These are the activations of a small neural network, seen along a few directions. Each row is one input.
Each table varies a few parts of the input and shows all the possible inputs, shuffled.
Descriptions start from the smaller parts, as in this example, which fits no table here: one of 4 places along a line, together with either a single point or one of 11 places around a ring or (one of 3 separate values, together with one of 8 places around a ring).
Shared parts are said once, and a part with two or three values counts as separate values.

Other details of the inputs shift rows strongly along two fixed directions, in all tables alike. That doesn't count.

Table:
row 1: 12	2	15	4	12	-5	-8	-12	-11	-3	22	15
row 2: -27	11	-36	-29	-5	-12	7	6	37	6	-26	-24
row 3: -7	-7	9	2	-6	10	23	7	-16	-5	-25	-12
row 4: -27	5	-34	-23	-8	-4	-5	8	33	5	-28	-14
row 5: -30	2	-43	-23	-6	-9	0	6	33	4	-38	-17
row 6: 19	-7	7	14	0	2	-12	-7	-9	6	16	10
row 7: 9	-5	-43	2	-5	-3	-26	-17	34	29	9	2
row 8: -19	-8	-45	-12	-15	0	5	-2	31	17	-32	-16
row 9: 15	4	15	-2	3	-5	-7	-5	-11	1	10	22
row 10: -13	12	15	-17	-3	-2	20	16	-7	-8	-19	-7
row 11: -13	5	13	-10	-3	0	12	14	-13	-12	-26	1
row 12: 18	-7	15	14	2	5	-5	-16	-9	11	22	7
row 13: 16	-1	4	15	-3	-1	-16	-7	-6	3	18	23
row 14: -7	3	-46	-17	-7	-14	-21	-12	39	25	-5	10
row 15: 11	1	12	13	0	5	-15	-4	-6	-2	19	15
row 16: 18	-6	12	14	9	4	0	-20	-11	8	28	3
row 17: -13	-3	10	-5	-1	7	13	19	-8	-16	-13	-10
row 18: 16	-6	15	12	2	7	-4	-14	-9	9	23	6
row 19: -12	1	8	-2	-3	3	18	18	-12	-10	-20	-5
row 20: 16	-6	14	12	3	7	-4	-14	-8	10	24	5
row 21: -18	10	18	-16	-3	-1	18	19	-5	-16	-12	-11
row 22: 14	0	11	15	0	4	-17	-5	-4	1	18	16
row 23: -18	3	14	-10	-4	2	10	18	-9	-17	-24	-7
row 24: 13	11	20	-5	9	-9	3	-9	-8	-3	23	9
row 25: 8	-4	-47	0	-5	-3	-28	-19	38	30	14	2
row 26: 15	0	8	18	4	-1	-13	-10	-9	-2	17	14
row 27: 4	5	22	0	4	0	-6	-2	-13	-6	15	14
row 28: 18	0	10	10	14	-1	-5	-12	-8	1	34	10
row 29: -22	0	-40	-17	-9	-1	-3	9	36	8	-22	-17
row 30: 10	11	26	-3	7	-4	-2	-5	-8	-2	30	11
row 31: -14	-3	6	-1	1	1	18	16	-10	-16	-19	-12
row 32: 9	-4	-45	0	-4	-2	-27	-20	37	30	16	2
row 33: 18	-4	4	16	7	2	-6	-13	-12	4	26	7
row 34: 3	1	-48	-4	3	-10	-19	-18	40	25	12	-1
row 35: 20	-7	3	14	-1	0	-7	-9	-13	7	19	17
row 36: -13	-9	11	2	0	9	24	8	-14	-10	-17	-20
row 37: 17	0	10	10	13	-1	-6	-12	-8	0	33	11
row 38: -13	9	19	-15	-1	-2	16	18	-5	-14	-14	-10
row 39: -20	-4	-46	-10	-15	0	4	8	25	12	-40	-19
row 40: 15	10	21	-4	12	-8	1	-10	-8	-2	28	10
row 41: -9	-9	12	3	-6	10	17	12	-11	-6	-22	-16
row 42: -13	2	15	-9	-2	2	7	15	-9	-15	-20	-3
row 43: -10	-6	2	6	-2	6	16	12	-15	-13	-19	-15
row 44: -11	-1	12	5	-8	6	2	19	-9	-16	-24	-5
row 45: -14	-1	13	4	-8	9	5	20	-10	-19	-22	-7
row 46: 17	-1	10	11	12	-3	-6	-12	-9	0	30	11
row 47: -13	0	7	5	-1	9	10	16	-10	-20	-20	-12
row 48: 17	11	19	-10	5	-6	2	-2	-6	3	17	15
row 49: 15	-1	12	8	6	0	-10	-7	-5	2	26	14
row 50: -10	-1	9	3	-9	5	9	21	-13	-15	-27	-2
row 51: -14	-1	10	2	-6	11	5	20	-8	-18	-19	-7
row 52: 22	-1	9	7	5	-3	-7	-8	-7	7	26	21
row 53: -15	11	14	-17	4	-2	21	13	-6	-16	-10	-15
row 54: -11	-9	9	4	-2	6	22	7	-15	-8	-21	-18
row 55: -11	-1	8	8	-3	6	10	16	-13	-19	-22	-9
row 56: -11	2	9	6	-8	6	9	18	-13	-14	-26	-2
row 57: -9	-5	3	4	0	8	16	12	-14	-13	-16	-17
row 58: -15	3	15	-9	-4	-1	8	15	-10	-15	-24	-3
row 59: -10	-7	8	2	-7	10	12	19	-14	-13	-22	-13
row 60: 15	-2	12	8	6	1	-9	-5	-5	2	24	13
row 61: 23	-8	8	10	2	4	-2	-17	-10	12	15	12
row 62: 12	4	16	3	13	-4	-8	-13	-11	-4	25	13
row 63: 19	-5	5	18	7	1	-6	-12	-14	5	22	8
row 64: -15	-1	7	5	-3	8	10	16	-11	-21	-21	-11
row 65: 20	-7	11	15	8	3	-1	-21	-12	9	27	6
row 66: -11	-9	12	2	-8	8	17	11	-11	-6	-25	-16
row 67: -2	-1	-55	-10	-6	-12	-20	-13	46	30	4	6
row 68: 16	-1	12	8	5	-2	-11	-7	-5	3	23	15
row 69: 11	11	22	-5	12	-6	3	-9	-10	-4	29	8
row 70: 9	-3	-48	4	-1	-9	-23	-24	32	30	10	0
row 71: -5	5	-40	-12	3	-12	-21	-18	37	19	6	2
row 72: 10	10	26	-3	6	-6	-1	-3	-9	-3	25	11
row 73: -10	-9	9	4	-1	8	22	7	-14	-8	-20	-19
row 74: -2	3	-39	-12	4	-12	-20	-17	36	20	3	4
row 75: -4	-8	6	3	-7	6	16	18	-18	-10	-26	-8
row 76: 15	0	7	17	5	1	-14	-11	-8	-2	21	13
row 77: -4	12	-37	-24	-5	-16	-11	-9	40	25	1	3
row 78: -21	11	-25	-26	-9	-10	2	8	32	6	-25	-16
Description of these inputs: one of 6 places along a line, together with either one of 3 separate values or (one of 2 separate values, together with one of 5 places along a line).
Changing only the place on the line of 6 turns row 8 into row 77. The same change can be made to row 41. Which row results?
> row 38
Changing only the place on the line of 6 turns row 68 into row 78. The same change can be made to row 52. Which row results?
> row 48
List by row number the other rows that have the place on the line of 6 in common with row 76.
> row 13, row 15, row 22, row 26, row 44, row 45, row 47, row 50, row 51, row 55, row 56, row 64
Change only the choice among 3 separate values in row 9. List by row number the other rows that result.
> row 11, row 14
Start at row 54 and move only the place on the line of 5, one step at a time. The first step leads to row 73. Which rows follow, in order?
> row 65, row 36, row 16
Change only the choice among 2 separate values in row 69. List by row number the other rows that result.
> row 21
Change only the choice among 2 separate values in row 72. List by row number the other rows that result.
> row 2

Table:
row 79: -2	5	23	1	0	3	2	14	-16	-18	3	8
row 80: -4	6	5	-16	-1	-4	14	8	2	2	-8	-5
row 81: 6	6	18	-9	5	-7	14	1	-15	-3	4	5
row 82: -8	-10	-51	-2	-8	-3	-12	-8	32	22	-17	-9
row 83: -40	6	-5	-22	-14	3	19	34	8	-23	-54	-29
row 84: -9	1	7	-2	-7	3	6	16	-6	-9	-16	3
row 85: 17	-2	17	9	16	-5	1	-18	-16	-2	40	3
row 86: 16	-9	10	18	-2	8	4	-9	-13	3	11	0
row 87: -16	2	-56	-18	-1	-7	-5	-12	53	24	-1	-24
row 88: 27	-12	15	20	5	5	-11	-15	-15	8	30	17
row 89: 5	3	-37	-2	-3	-11	-23	-15	29	24	7	17
row 90: 5	7	17	2	7	-5	-5	-1	-11	-11	10	9
row 91: 2	7	-18	-10	-1	-6	-14	-13	29	17	12	2
row 92: 20	-8	8	22	4	6	1	-13	-15	4	16	4
row 93: -21	-4	-20	-4	-6	5	5	12	7	-7	-32	-17
row 94: 10	-4	25	13	0	11	0	3	-24	-10	10	7
row 95: -17	4	11	-5	-1	1	12	26	-14	-24	-26	-4
row 96: -23	1	16	-14	-2	3	23	21	-9	-24	-33	-18
row 97: 5	2	28	2	6	3	12	-1	-24	-5	5	4
row 98: -4	-1	-2	7	-2	0	-5	2	0	-4	-6	1
row 99: 17	1	-20	-5	2	-8	-22	-30	26	32	29	13
row 100: 13	-2	11	13	1	1	-15	-5	-5	3	16	13
What do these inputs look like to the network?
> one of 2 separate values, together with either a single point or one of 10 places along a line
Changing only the choice among 2 separate values turns row 98 into row 100. The same change can be made to row 96. Which row results?
> row 91
Change only the choice among 2 separate values in row 79. List by row number the other rows that result.
> row 95
